A small network was shown many inputs. Here are its activations along a few directions, one row for each input.
In each table, some parts of the input vary, and every possible input appears once, in random order.
A made-up example of a description, with smaller parts first: line(4) and (point or (values(2) and ring(5)) or line(11)).
Shared parts are said once, and a part with two or three values counts as separate values.
In the rows, 128 means zero.

Other details of the inputs vary at random and push rows far along two fixed directions, the same in every table; ignore that.

Rows:
r1: [152 157 156 157 133 109 109 200 137 108 143]
r2: [111 132  84  99  67 135 127 137 122 119  56]
r3: [181 157 120 163 133  69 132 191 143 116 143]
r4: [101 133  83 105 102 183 112 102 121  91  73]
r5: [179 165 164 147 100  78 102 171 127 106 175]
r6: [174 196 123 152  99  60  76 155 158 103 150]
r7: [196 152 165 157 125  79 115 149 156 109 147]
r8: [109 127 112  89  79 152 120  79 137 121  53]
r9: [160 165 134 149 139  84 114 129 162 123 147]
r10: [100  68 155 100 152 202 164  67 111 172  95]
r11: [128  55 148 172 222 103 139 128 115 159 174]
r12: [ 94 104  91 115 154 166 170 110 114 163  89]
r13: [101  78 128  98 173 191 176  51 117 168  87]
r14: [148 173 124 176 143  84  96 175 138 108 120]
r15: [129 113 124 201 197  82 138 140 135 163 174]
r16: [120 118 159 177 210  90 116 100 141 182 151]
r17: [106  86 120  90 158 184 167  58 116 164  97]
r18: [ 98  66 151  94 150 200 160  69 106 178 106]
r19: [118  95 131 178 185  56  95 142 136 139 152]
r20: [ 91 108 171 167 235 122 139 163 129 175 158]
r21: [178 176 165 142  85  87  97 173 170 100 161]
r22: [131 112 119 178 197  77 121 141 145 132 173]
r23: [106 101 189 158 209 112 135 128 111 185 190]
r24: [205 168 152 143  91  75 103 160 156  93 151]
r25: [112 157 123  71  53 174 133 117 161 104 102]
r26: [133 150 133 168 109  94 123 185 161 118 174]
r27: [ 99  95 154 179 236  87 115 140 108 178 119]
r28: [ 85  68 139 100 153 184 187  58  78 160 108]
r29: [161 187 166 146 100  84 107 171 189  99 155]
r30: [ 48  61 115 100 164 193 159  96 125 155 128]
r31: [111 123 153 176 210  81 153 105 119 161 169]
r32: [100 120 169 143 204 104 126 134 133 183 198]
r33: [ 79  68 152 102 145 190 179  69  79 165 114]
r34: [136 187  81  77  36 148 126 110 128  76  97]
r35: [153 135 104  66  56 168 129 106 119 103  98]
r36: [197 171 153 137  86  78  89 177 146 100 168]
r37: [141 136  87  93  93 173 128 125 123  67  89]
r38: [134 164  72  93  72 168 114 127 137  56  83]
r39: [116 100 110  86 150 169 153  76 109 156 113]
r40: [132 121  71 104  60 171 157 117 121  99  93]
r41: [122 169  93  77  25 127 101 112 119  84  75]
r42: [104  67 120 126 119 184 160 112 100 157 119]
r43: [ 76  90 125 115 168 185 152  43 123 179  76]
r44: [112 120 161 172 198  91 143 183 146 176 170]
r45: [119 146  84  92  61 148  90 127 128  64  61]
r46: [ 96  66 125 105 143 194 172 118  93 176  95]
r47: [121 150  83  73  84 167 132  88 130 115  95]
r48: [173 193 115 164 127  76 103 191 149  83 129]
r49: [121  54 159 172 214 112 132 137 116 165 180]
r50: [150 137 141 173 103 100 118 184 146 119 172]
r51: [115  93 173 171 220 127 116 152 125 147 172]
r52: [120 188 114  70  23 153 123 142 143  77 119]
r53: [ 79 110 125 101 144 189 133 124 131 116 116]
r54: [107 126 153 175 208  85 119 107 113 177 163]
r55: [116 139 103  79  55 147 111  88 137 111  61]
r56: [ 75  76  96 130 128 151 140  92 106 162  88]
r57: [165 183 111 174 103  62 102 191 153 109 128]
r58: [ 80  92  90 142 132 169 149  88 112 160 100]
r59: [169 167 142 155  92  86 114 217 153 109 152]
r60: [128 180 110  65  33 156 116 141 157  87 116]
r61: [ 66  47 121 103 156 201 156  94 110 156 124]
r62: [150 134 152 160 190  76 132 130 117 148 178]
r63: [173 204 115 148  86  59  71 159 148  98 160]
r64: [ 83  47  92 102 175 187 171  73 103 150 109]
r65: [160 173  76  60  31 153 122 116 123  79 107]
r66: [150 149 111  91  49 178 123 163 114  77  76]
r67: [168 175 155 136  99  84  90 177 144 113 189]
r68: [160 172 128 142 106  43  69 155 138 116 152]
r69: [131 155  98  88  77 167 141  84 151 103  74]
r70: [182 206 110 137  93  61  88 161 152  92 170]
r71: [ 65 115 148 105 133 163 169  97 118 144 132]
r72: [180 138 140 157 142  98 100 173 132  81 149]
r73: [124 104 180 151 201 110 123 133 130 183 185]
r74: [151 114 174 164 196  80 130 132 107 160 184]
r75: [114 104 154 156 208  69 101 111 124 186 148]
r76: [126  74 174 173 232 128 121 142 108 156 166]
r77: [142 155 173 155 113  88 127 158 134 112 173]
r78: [ 77  81  89 124 148 164 135  83 119 140 104]
r79: [114 165  99  89  23 121 119 107 120  75  72]
r80: [104 163  95 101  50 150 136  89 118  92  84]
r81: [101  74 122 103 166 201 165 105  84 151  79]
r82: [144 124 194 169 178 100 124 142 155 156 167]
r83: [160 162 106  63  13 162 109 134 118  84 116]
r84: [150 160  83  89  67 167 137 148 121  70  67]
r85: [115  75 103 119 111 179 165 105 102 141 109]
r86: [173 172 142 159 117  59 132 151 134  91 164]
r87: [117  90 121  84 137 174 147  81  91 160 126]
r88: [180 139 133 156 123  84 131 189 132 120 139]
Description of these inputs: line(8) and (ring(5) or line(6)).
Q: Changing only the line(8) part turns r17 into r21. The same change can be made to r84. Which row results?
A: r1
Q: Start at r29 and move only the line(6) part, one step at a time. The first step leads to r25. Which rows follow, in order?
A: r60, r32, r52, r71
Q: List by row number the other rows that have the line(8) part in common with r68.
A: r2, r8, r19, r27, r41, r45, r55, r56, r75, r79
Q: Change only the ring(5) part in r26. List by row number the other rows that result.
A: r20, r30, r44, r53

Rows:
r89: [139 181 100 105  51 124  95 128 144  77  94]
r90: [122 165 109  88  71 151 124 129 149 100 123]
r91: [ 90  89 117 115 146 182 139 114 115 149  97]
r92: [112 113 134 123 158 144 145  84 109 164 110]
r93: [ 83  78 107 137 150 158 151 116 108 158 129]
r94: [135 183 105 106  42 127 113 130 150  86  88]
r95: [181 144 136 155 120  94 103 169 140  97 143]
r96: [166 130 169 158 157  90 111 161 131 124 173]
r97: [139 168 146 134 108 100 112 157 155 123 145]
r98: [ 78  96 150 118 164 157 154  95 128 180 124]
r99: [114 107 101 100 122 166 152  96 105 137  79]
r100: [104 102 126 151 187 114 121 120 122 149 121]
r101: [177 138 139 165 137  93 115 165 142 102 153]
r102: [149 150 128  95  74 137 124 117 142  98 127]
r103: [132 158  83  97  59 137 106 141 134  83  76]
r104: [111 142 120  90  82 155 125 113 144 108 114]
r105: [119  83 169 138 197 139 141 119 103 173 152]
r106: [ 82  90 112 111 144 197 157 110 112 155  87]
r107: [140 166 104 127  73 107 116 157 147  88  96]
r108: [156 171 103  97  54 133 116 108 138  76  99]
r109: [116 104 137 126 173 136 130  81 108 168 118]
r110: [182 156 130 155 127  64  96 165 137 104 137]
r111: [125 135 160 148 160  95 106 140 146 143 162]
r112: [127 120 148 172 165 107 130 161 143 145 142]
r113: [174 167 155 169 132  58 109 146 146 124 152]
r114: [112  87  96 125 136 135 150  99  98 146 119]
r115: [ 78  81 148 114 176 174 145 110 103 170 123]
r116: [124  88 133 143 192 121 132 105 110 155 123]
r117: [126 143 125 170 139  68 110 134 133 138 165]
r118: [180 162 121 155 135  70 109 163 142  97 152]
r119: [131 167 119  99  49 151 124 159 136  86 107]
r120: [106  92 136 151 182 140 127 134 124 151 130]
r121: [161 153 147 164 173  73 115 133 139 135 171]
r122: [ 77  86 122 116 135 165 155 113 101 153 140]
r123: [ 91 120  82  95 121 173 142 103 120 120  86]
r124: [153 138 125 128  77 111 128 155 119 102 160]
r125: [100 144 103  96  90 160 126  90 131 108  89]
r126: [ 98 114 143 145 187 119 117 101 120 170 129]
r127: [105  94 136  89 129 193 164 100  99 151 106]
r128: [136 133 135 169 176 104 120 167 143 130 161]
r129: [101  94 138 100 173 169 157  79 114 171 139]
r130: [159 170 124  91  48 135 123 135 141  97 113]
r131: [119  92  91 107  90 173 153 111 103 126 112]
r132: [162 139 155 139 128 109 123 153 134 105 160]
r133: [122 124 156 144 157 117 116 153 131 131 154]
r134: [160 137 145 154 126  65 119 147 135 137 191]
r135: [ 83 105 133  95 137 170 134  94 122 161 112]
r136: [114  84 119 107 141 184 145 105 105 146  95]
r137: [168 152 151 145 138  99 123 167 136 109 176]
r138: [163 167 115 110  70 116 104 118 135  87 108]
r139: [159 141 169 152 143  83 125 143 147 144 165]
r140: [ 85 123 118 110 137 160 142  86 116 156  94]
r141: [112 107 129  82  88 193 162 104 110 127  95]
r142: [ 93 113  72 104  85 150 139 111 112 117  94]
r143: [ 86 113 124  84  89 196 157 114 118 127  90]
r144: [178 155 129 142  82 109 122 171 147  92 124]
r145: [ 97  96 129 155 205 116 132 113 124 153 129]
r146: [144 146  93  93  54 149 138 121 129  91  72]
r147: [135 143 131 168 163  79 115 160 137 133 135]
r148: [157 141 134 171 141  57 114 133 126 136 175]
r149: [121 123 162 158 173 109 124 154 136 133 168]
r150: [173 174  86 100  36 121 110 140 142  50  90]
r151: [127 101 162 132 181 122 131 108 122 174 152]
r152: [ 80 106 116  86 128 201 157 106 112 135 112]
r153: [122  91 170 142 201 117 132 102 121 179 162]
r154: [129 180  92  99  68 137 113 121 144  86 104]
r155: [133 121 143 173 176 102 119 159 143 129 154]
r156: [169 137 144 165 146  98 125 169 135 126 147]
r157: [160 128 131 155 159 116 130 155 134 124 154]
r158: [116 125 140 155 145  85 123 139 136 154 181]
Q: Changing only one part turns r158 into r134. The same change can be made to r125. Which row results?
A: r108
Q: Describe the family of inputs behind these rows.
A: values(2) and ring(5) and (point or line(6))
Q: List by row number the other rows that have the values(2) part and the ring(5) part in common with r141.
A: r96, r105, r124, r127, r132, r137
Q: Change only the values(2) part in r126. List by row number the other rows that result.
A: r109
Q: Change only the values(2) part in r122. List by row number the other rows that result.
A: r124
Q: Change only the ring(5) part in r121. List by row number the other rows that result.
A: r118, r129, r137, r157
